A small network was shown many inputs. Here are its activations along a few directions, one row for each input.
In each table, some parts of the input vary, and every possible input appears once, in random order.
A made-up example of a description, with smaller parts first: values(3) and (point or ring(11) or (line(4) and ring(8))).
Shared parts are said once, and a part with two or three values counts as separate values.

Other details of the inputs vary at random and push rows far along two fixed directions, the same in every table; ignore that.

Rows:
row 1: [-11  -3  -1   0   6  -4   1   3 -18  -1   3]
row 2: [ 6  2  1 -4  1  7  5 -6 11  4  5]
row 3: [  2   1  -4   0  -3   3  -1 -12   9   1  -2]
row 4: [  0   0   5   1  -4   5  -1 -10   8   6  -2]
row 5: [ -3  -5   0   4   3  -6   4  11 -12  -5   2]
row 6: [ -2   1   0   1   3  -5   2  10 -14  -8   7]
row 7: [ 1 -3 -2 -2 -6 -2 -1 -9  9  6 -4]
row 8: [ 9  0  4 -2 -9  2  3 -5  8  0  0]
row 9: [ -5   1  -1   2   8  -3   5   8 -14  -8   2]
row 10: [ -5  -2   0   4   4  -2   6   9 -14  -5   0]
row 11: [ -4   0  -2   1   9   1   4  11 -12  -1   9]
row 12: [ 6 -1  2 -2 -2  8  5 -4 10  7  2]
row 13: [ 9 -1  3 -1 -6  2  4 -6  8  1 -3]
row 14: [-11  -2  -2   0   7  -5   1   2 -18  -3   5]
row 15: [ -2   0  -1   2   7  -5   3   8 -15  -9   5]
row 16: [ -4  -1  -1   3   6  -2   5   9 -14  -6   1]
row 17: [ 8 -3  3 -1 -6  1  4 -5  9  1 -3]
row 18: [ -2   0  -1   2   6  -5   3   9 -15  -8   4]
row 19: [-10  -5  -6   6   3  -2   1   4 -16  -2   1]
row 20: [  2  -1  -4   0  -4   3  -1 -11   9   2  -3]
row 21: [  2  -2  -2  -3  -6  -1  -1 -10   8   6  -4]
row 22: [ -5   2   0  -1   1  -3   3  11 -13  -9   6]
row 23: [  4  -1   3  -4 -10   3   4  -3  10  -1  -1]
row 24: [-10  -2  -6   1   5  -6   1   3 -17  -3   4]
row 25: [-12   0   1   3   8  -2   1   2 -15  -4   6]
row 26: [ -5  -4  -1   3   7   1   4  12 -11   2   6]
row 27: [ 6  4  3 -6 -7  3  4 -5 10 -4  2]
row 28: [ -9  -3  -5   1   4  -5   1   3 -18  -2   3]
row 29: [ 14  25  -5  -2  26  -3 -57  52   5   4 -20]
row 30: [ 28  28  -6 -15  18  -1 -60  35  27   9 -25]
row 31: [ 9  3  3 -4 -6  1  3 -7  9 -3  3]
row 32: [ 1 -4 -3  2 -5  1  0 -9 11  4 -4]
row 33: [-1 -2  4  1 -4  2 -1 -9 11  6 -2]
row 34: [  0  -3   2  -3  -4  -1  -1 -10   9   6  -3]
row 35: [ -6  -4  -1   4   4  -5   6  11 -11  -5   0]
row 36: [ 8 -2  3 -2 -9  1  3 -4  9  0  0]
row 37: [  5   1   4  -4 -10   4   4  -4   9  -1  -1]
row 38: [ 5 -3  2 -1 -2  5  6 -3 12  7  2]
row 39: [ 5 -1  2 -1 -4  2  6 -5 10  1 -5]
row 40: [ 0  0  1  4 -5  3  0 -8 10  5 -3]
row 41: [ -3  -4   0   3   0  -6   2  13 -11  -6   5]
row 42: [-10  -6  -6   6   3  -4   1   5 -14  -2   1]
row 43: [ 6  2  3 -5 -9  4  4 -4  9 -2  1]
row 44: [ 1  1  1  4 -5  5  0 -9  9  5 -3]
row 45: [  2   1  -4  -1  -2   3  -1 -12   9   0  -2]
row 46: [-1 -1  5  1 -4  3 -1 -9  9  6 -2]
row 47: [-11  -6  -1   1   4  -5   1   4 -17   0   2]
row 48: [ -1  -1   0   1   2  -4   2  11 -14  -7   6]
row 49: [  1   4   0   2  -1   4   0 -11  10   2  -1]
row 50: [ 6  3  2 -2 -2  2  6 -7 10 -2 -3]
row 51: [  2  -1  -2  -3  -6   1  -1 -11   6   6  -4]
row 52: [  4  -1   3  -3 -10   1   4  -2  12  -1   0]
row 53: [-11   1  -3   7   6  -2   2   3 -14  -4   5]
row 54: [-11  -1  -2  -1   8  -5   1   2 -18  -3   5]
row 55: [ 9  0  3 -2 -5  2  4 -7  8 -1 -1]
row 56: [  1  -1   3  -4  -4   2  -2 -11   6   6  -4]
row 57: [  0   3   3  -1  -1   4  -1 -11   9   3   0]
row 58: [ -4  -1  -1   2   8   2   4  11 -13   0   8]
row 59: [-1 -1  1  5 -5  2  0 -8 12  5 -3]
row 60: [  0   1   4   0  -2   4  -1 -11   9   4  -1]
Description of these inputs: line(6) and (point or line(4) or ring(5)).
Changing only the line(6) part turns row 20 into row 19. The same change can be made to row 48. Which row results?
Answer: row 8
Changing only the line(6) part turns row 40 into row 59. The same change can be made to row 39. Which row results?
Answer: row 35
Change only the ring(5) part in row 14. List by row number the other rows that result.
Answer: row 3, row 24, row 53, row 57
Start at row 33 and move only the line(6) part, one step at a time. The first step leads to row 46. Which rows follow, in order?
Answer: row 4, row 60, row 57, row 25
List by row number the other rows that have the line(6) part in common with row 30.
Answer: row 2, row 9, row 15, row 25, row 27, row 31, row 45, row 49, row 54

Rows:
row 61: [ 17  13   1  -4   4  10 -24   1  34  14 -13]
row 62: [-6 -4  0  2 -1  0  4 -3 -4  2  4]
row 63: [ 18  12   3  -9   0   7 -23  -3  31  12 -13]
row 64: [ -5 -16   4   4 -22  13  42 -58  21  10  10]
row 65: [  0  -6   1   4  -5   6   9 -14  12   9   0]
row 66: [ -7  -4   0   2  -2   2   9 -13  -3   2   7]
row 67: [  3   7  -1  -2  12  -3 -25  25  -2   4  -8]
row 68: [ 35  15  10 -13  -6   9 -12  14  37   1  -9]
row 69: [ 37  14   8 -14  -6   8 -11  15  37   0  -9]
row 70: [ 17   9   2  -3   0   9 -21   2  34  15 -14]
row 71: [-17  -3  -6   5  11  -9   3  14 -33  -9   7]
row 72: [  1   5  -1  -2   3  -1 -10   3   0   0  -4]
row 73: [ -2  -1  -1  -1  -5   1   5 -13   3  -1   1]
row 74: [ 3  3 -2 -2 -2 -5 -9  5  1 -4 -5]
row 75: [-17  -3  -2   9  14  -1   3  11 -24  -1   7]
row 76: [-16  -6  -5   6   8 -10   3  16 -32  -9   6]
row 77: [-15  -3  -7   4  10 -12   2  13 -34 -13   6]
row 78: [  4   8  -2  -2  10  -5 -25  25  -3   0 -10]
row 79: [-18 -10  -3   7   7  -6   9  10 -30  -4   9]
row 80: [-16 -13   0   5 -13  -4  32 -31 -16  -9  12]
row 81: [  6   8  -4  -3   8  -8 -23  23  -4  -4 -11]
row 82: [-9 -8  2  7 -2  4 12 -9 -1  5  4]
row 83: [ -1 -11   3  -1 -29   6  36 -59  20  -1   7]
row 84: [ -1  -3   0   0  -8   0   5 -10   4   0   0]
row 85: [ -2  -3   0  -1  -1   2   5 -12   3   5   3]
row 86: [  3   3   2   0   9  -4   4  39 -23 -16  10]
row 87: [-12  -4  -3   4   4 -11   2  10 -26 -10   3]
Changing only one part turns row 85 into row 63. The same change can be made to row 77. Which row results?
Answer: row 80
Describe the family of inputs behind these rows.
Answer: values(3) and (point or (values(2) and line(4)))
Change only the values(3) part in row 62. List by row number the other rows that result.
Answer: row 67, row 79
Change only the values(2) part in row 80. List by row number the other rows that result.
Answer: row 87
Change only the line(4) part in row 81. List by row number the other rows that result.
Answer: row 65, row 76, row 79

Rows:
row 88: [  6   3   8   0  -2   7  12 -12  11  -3   6]
row 89: [  1   1   6  -3  -8   3   2 -36  20   8   1]
row 90: [ 23  18   3  -5  14  -1 -55  53  18   4 -18]
row 91: [ 15   1   7  -8 -20   7  12 -21  20  -1   8]
row 92: [ 10   4  10  -4 -15   9  14 -21  24  -3   7]
row 93: [ -9   0   5   1  -4   3  -2 -26   4   4  -9]
row 94: [ -7  -7   2   6  -5  -3  -1 -23   8   8  -5]
row 95: [-14 -11   5   4   7  -5   3  17 -17   5   1]
row 96: [  7  -6   4   1 -19   1   9  -8   9  -1   4]
row 97: [-23  -6 -14  12  11  -6 -10   1 -18   7   1]
row 98: [ 4  4  0  3  9  3  9  0 -5 -3  5]
row 99: [  1  -9  -8   1   0 -11   4  15 -20 -12   3]
row 100: [ -7 -11  -4   1  -6   7   9 -12  13  18   0]
row 101: [  9  -3   7 -10  -6  10  15 -25  20  16   1]
row 102: [ 15  -9  -1 -10 -20   0  14 -23  19   2  -5]
row 103: [-15   2   0   1   6  -8  -9   3 -19  -5   9]
row 104: [  8   6   5  -4 -13   2  12 -10   9  -8   7]
row 105: [-11   0  -6   0  13   5   1  10 -17   4  11]
row 106: [-13   5  -9   9  15   5   5  11 -15  -7   7]
row 107: [  7  -4   8   3 -20   6  14 -19  26   0   0]
row 108: [  2  -9   8   2  -7   5  10 -10  10   9  -1]
row 109: [ 2 -3 -2 10  5  0  8  2 -3  0 -1]
row 110: [  1   4  -4   2   0  11  10 -14  13   3   8]
row 111: [  9  -3  -5   1 -12  -3  15 -11  11 -11  -9]
row 112: [  4   4   8   3  -1   8  14 -12  12  -5   1]
row 113: [ -3  -1   1  -1  15   0   5  10 -21   2   7]
row 114: [ 22  21   1   0  21  -2 -49  50  17   3 -22]
row 115: [ -5 -11  -6  -5   0 -13   5  15 -19  -4  -2]
row 116: [-15  -2 -11  16  10   3   4  14 -13  -3   0]
row 117: [ 10  -2  12  -8  -9  11  13 -24  21   9   4]
row 118: [ 39  17   1  -6  10   7 -44  23  42  17 -24]
row 119: [-17   1  -4   6  14  -4  -7  -3 -26   0  -7]
row 120: [  0  -4  -9   3   1 -12   7  14 -17 -16   0]
row 121: [ -2  -1  -6  -8  -9  -5  -1 -27   2  -6 -11]
row 122: [-10  -6 -13   2   3 -18  -6   2 -22  -9  -4]
row 123: [  6  -9  10  -2 -21   7  12 -20  23   8   0]
row 124: [ 13   3  -3  -8  -8  -1  13 -13   8 -12   3]
row 125: [  6  -9   2   2  -4   5  11 -13   8  12  -3]
row 126: [  6  -1   2   3 -18  -1  11  -8  10  -5   0]
row 127: [  7   5  11  -1 -14  11  16 -21  25  -5   2]
row 128: [ -6  -6   1   2  -5  -7   2  16 -20  -3   3]
row 129: [  0   4  -7  -2   6  -7   9  11 -18 -21   2]
row 130: [ 41  29   4 -11   9  14 -35   7  55  11 -28]
row 131: [-3  0 -5  2  7  9  3  0 -3  3 13]
row 132: [ -2   0   5 -10  -6  -2   6   5  -7   0   7]
row 133: [ -3 -11   9  -3 -15   2  10  -7  11   9   0]
row 134: [ 18  -2   1 -16 -15   3  14 -25  18  -1   1]
row 135: [ 25  26   2 -17  14  -2 -52  50   9   2 -14]
row 136: [-26   1 -11   7  12   0 -11  -3 -22   2  -3]
row 137: [ 12   0  11  -6 -15  11  10 -20  23   1   9]
row 138: [  3  -3  -2 -14  -1  -6   8   2  -8  -4   3]
row 139: [ -5   7   0   2   1  -3   7  14 -17 -17   5]
row 140: [ -7   0  -2  10  -4  -6   6  16 -16 -14  -2]
row 141: [-16  -3  -5  -2  13   3   3  12 -17   7  10]
row 142: [ 10  -1  -4  -8  -1  -4   6   2  -8 -12   8]
row 143: [ 28  26 -10 -20  15 -10 -58  23  21   1 -23]
row 144: [-13  -5   1   7  -4  -7  -8  -6  -5   0  -1]
row 145: [-10  -3   7  -4  11  -1   4  13 -17   2   8]
row 146: [ 10  -9   9   3 -14   9  12 -22  24   8   1]
row 147: [ -6  -2  -4  15  11  -2   8  12 -15  -5  -4]
row 148: [-18   3  -3   1  -1  -8 -10   0 -24  -8  -4]
row 149: [  2 -11   3   0  -4   3  12 -12   9  16  -4]
row 150: [ 37  24   9 -14  11  10 -45  23  43  11 -16]
row 151: [-14  -5  -7  11  12 -10  -7   0 -20   4  -3]
row 152: [-12  -8 -10  12   9   2   0  14 -15   3   8]
row 153: [ -8  -1   7  -3   4   0   2  15 -18  -5  11]
row 154: [-13  -3 -11  14   9   1   3  14 -13  -1   5]
row 155: [-11  -2   3  12   1  -2   6  17 -13 -12   0]
row 156: [ -3  -9  -5   3  -5   9   8 -13  12  15   1]
row 157: [  0   0   0   3  14   0   4  10 -19  -2  11]
row 158: [ -4   1  -7  -2  -6   8   0 -39  22  14   3]
row 159: [-10  -8   1  -1  -5  -9   3  18 -18   0   2]
row 160: [-21   1   2   4   3  -5 -10   1 -21  -7  -3]
row 161: [-16  -3  -6   6  -2 -14  -9   4 -22  -5  -1]
row 162: [-4 -2  4 12  2  2  8  5  0 -5 -4]
row 163: [-12   4  -4  -1   2 -12  -9   2 -21  -7   7]
row 164: [-11  -2   8  -5   4  -2   3  16 -17  -2  10]
row 165: [-12   1  -6   4  16  -8  -5  -2 -23   1   5]
Changing only one part turns row 119 into row 148. The same change can be made to row 157. Which row results?
Answer: row 91
Changing only one part turns row 96 into row 90. The same change can be made to row 163. Which row results?
Answer: row 103
Describe the family of inputs behind these rows.
Answer: line(6) and (values(3) or (values(2) and line(5)))
Change only the values(3) part in row 165. List by row number the other rows that result.
Answer: row 119, row 151
List by row number the other rows that have the line(6) part in common with row 94.
Answer: row 88, row 89, row 93, row 95, row 108, row 112, row 114, row 117, row 145, row 146, row 150, row 162
